Each row below holds a small network's activations on one input, seen along a few directions.
In each table, some parts of the input vary, and every possible input appears once, in random order.
Descriptions start from the smaller parts, as in this example, which fits no table here: one of 8 places around a ring, together with either a single point or (one of 2 separate values, together with one of 4 places along a line) or one of 11 places around a ring.
Shared parts are said once, and a part with two or three values counts as separate values.

Other details of the inputs shift rows strongly along three fixed directions, in all tables alike. That doesn't count.

Rows:
x1: [-2.3 32.5 -1.4  4.1 17.7 21.0 -9.2 -2.9 -4.2 22.4 12.0 -4.3]
x2: [ 76.9 -32.6 -47.5   5.4  -4.4 -44.1  57.8 -53.7 -10.0 -25.3  -1.0  38.8]
x3: [ 46.1   1.3 -28.6 -17.5  21.7 -27.2  42.0 -25.6 -28.5  11.5 -12.9  43.0]
x4: [  4.6  -5.0   2.1  10.9 -30.2  -3.1 -18.4  25.4  16.6 -47.3  19.2 -26.6]
x5: [-23.2  32.6   7.9 -16.0  22.0  30.3 -29.0   5.7 -15.1  24.9   8.2  -7.3]
x6: [-39.3 -24.9   9.7  22.6 -18.5  11.4 -18.7  30.1  30.8 -28.5  14.7 -20.1]
x7: [ 32.8  39.3  -0.4   0.4   7.2   5.8  -3.5  -7.7 -17.1   5.3   6.8 -14.6]
x8: [  5.1   2.1   1.3  13.0 -31.4   5.0 -12.8  29.3  21.0 -40.0  21.0 -19.2]
x9: [ 19.5  52.4  -0.4   1.4  22.8  14.4  -8.1  -4.7 -20.7   6.6  18.1 -18.8]
x10: [-22.4  -6.9   5.7 -20.9  24.8   2.6  -6.2 -38.1  -6.3  68.1 -35.2  27.9]
x11: [ -2.5 -44.1   7.9  -0.2 -15.3 -25.6  35.2   1.8  11.8   3.9 -20.1  16.4]
x12: [ 48.6  34.2 -13.6 -18.1   1.3 -13.2   8.6   0.9 -31.8  -8.5   4.7  15.3]
x13: [-53.1 -62.3  -3.0  -3.7  -8.8 -20.7   7.2  -6.5  22.7   4.3 -26.1  22.2]
x14: [ 56.2  -6.6 -14.9   6.9 -24.2 -33.1  46.8  27.9 -10.8 -70.5  27.7   4.1]
x15: [-29.4 -16.1  15.4  18.3 -26.2  13.0 -24.9  33.3  27.0 -20.6  10.1 -23.8]
x16: [-16.9  -5.5  11.5  -1.9  28.3   7.6   5.5 -48.5   0.8  73.3 -37.6   9.0]
x17: [-17.2  46.9  17.4   7.7  20.0  30.0 -24.5  10.7 -10.6  11.3  12.6 -31.7]
x18: [-43.8 -57.0   4.6  16.3  -3.2  -1.0   6.9 -17.4  27.6   9.1 -19.1   3.6]
x19: [-52.8 -57.6  -1.5  -3.2  -5.8 -12.2  -1.4 -11.5  24.9   4.7 -21.2  15.9]
x20: [ -1.2  22.8  15.4   3.7  11.6  21.5 -15.6  -3.6  -8.2  23.8  -1.9 -12.1]
x21: [ -4.7   2.9   7.3  -7.3 -23.3  -6.9 -13.5  49.8   4.4 -42.9   8.7 -11.9]
x22: [ 19.0  51.6   5.0 -21.8  13.9  24.5 -24.0   5.5 -24.1  14.6  11.3  -5.9]
Each input here is: one of 2 separate values, together with either a single point or one of 4 places along a line or one of 6 places around a ring.
The inputs of x4 and x2 match in every part but the choice among 2 separate values. If x20 is changed in the same way as x4 into x2, which row does it become?
Answer: x18
Change only the choice among 2 separate values in x6. List by row number the other rows that result.
Answer: x15

Rows:
x23: [-10.7  23.2  -3.9 -18.6  35.7  14.0  -7.8 -27.0 -17.7  55.9 -13.0  18.3]
x24: [ 61.4  45.4 -21.0 -12.8  14.1  -4.9  12.6  -8.5 -38.1 -20.2  22.2   8.1]
x25: [ -4.4  23.7  -5.3  -6.8  34.0  16.3  -7.6 -35.2 -12.8  55.6 -12.1  12.9]
x26: [ -1.6  23.6  -2.4 -26.7  28.3   5.4  -8.3 -20.2 -20.9  51.7 -17.3  23.9]
x27: [ 12.1  16.3   4.0  -5.5 -27.2  -1.5 -14.1  51.3  -2.6 -58.0  25.2 -14.5]
x28: [ -4.0 -50.2  -7.9   2.7 -11.4 -29.7  33.9  -9.7  12.3  -9.0 -16.0  18.4]
x29: [ -1.0 -48.8  -5.6  -5.9 -15.4 -29.1  26.1  -1.5  11.7  -5.3 -20.7  25.6]
x30: [ 11.6  16.0  -3.3  12.5 -20.1   4.1 -17.2  29.7   2.2 -64.1  32.1 -29.3]
x31: [-55.9  10.7  26.9  -0.2   2.3  24.1 -31.2  40.6   9.6   8.0   5.9 -24.5]
x32: [  1.0  25.1   8.2   0.3  30.5  23.6  -5.6 -34.7  -9.0  63.5 -12.1   4.4]
x33: [  0.3 -50.2  -8.3  14.5 -13.3 -27.2  33.2 -17.0  17.4  -8.6 -15.4  12.2]
x34: [ 15.9  16.3   0.4  16.5 -24.8   9.1 -20.4  23.9   6.8 -58.2  31.3 -36.1]
x35: [-58.1  -6.0  21.1  -1.6   1.6  19.9 -27.7  25.1  14.0  11.6  -1.1 -12.6]
x36: [  4.8 -48.5  -3.6  18.0 -16.6 -20.0  29.0 -22.7  22.6  -4.2 -15.9   3.9]
x37: [-54.4  -5.5  21.0   9.7   0.5  23.2 -28.8  17.0  18.5  14.0  -1.2 -18.9]
x38: [-53.4  11.2  27.3  11.7   1.6  27.0 -33.4  34.2  15.4   9.8   7.0 -30.9]
x39: [ 60.4  47.1 -16.0 -21.3   8.9  -8.2   6.4  -0.5 -38.3 -18.5  13.5  11.0]
x40: [ -3.8 -47.1  -2.6  -5.5 -17.0 -32.5  27.8  -1.0  10.4  -6.2 -22.6  20.7]
x41: [  9.7 -51.1  -8.1  17.6 -18.1 -18.2  28.5 -23.7  22.8  -5.2 -14.1   8.8]
x42: [ 70.3  48.7 -21.0   1.3   6.6   4.6   4.7 -20.3 -24.1 -12.8  24.3  -1.2]
What do these inputs look like to the network?
Answer: one of 4 places along a line, together with one of 5 places along a line
The inputs of x37 and x38 match in every part but the place on the line of 5. If x35 is changed in the same way as x37 into x38, which row does it become?
Answer: x31
Change only the place on the line of 4 in x33. List by row number the other rows that result.
Answer: x28, x36, x40
Change only the place on the line of 5 in x41. List by row number the other rows that result.
Answer: x32, x34, x36, x42
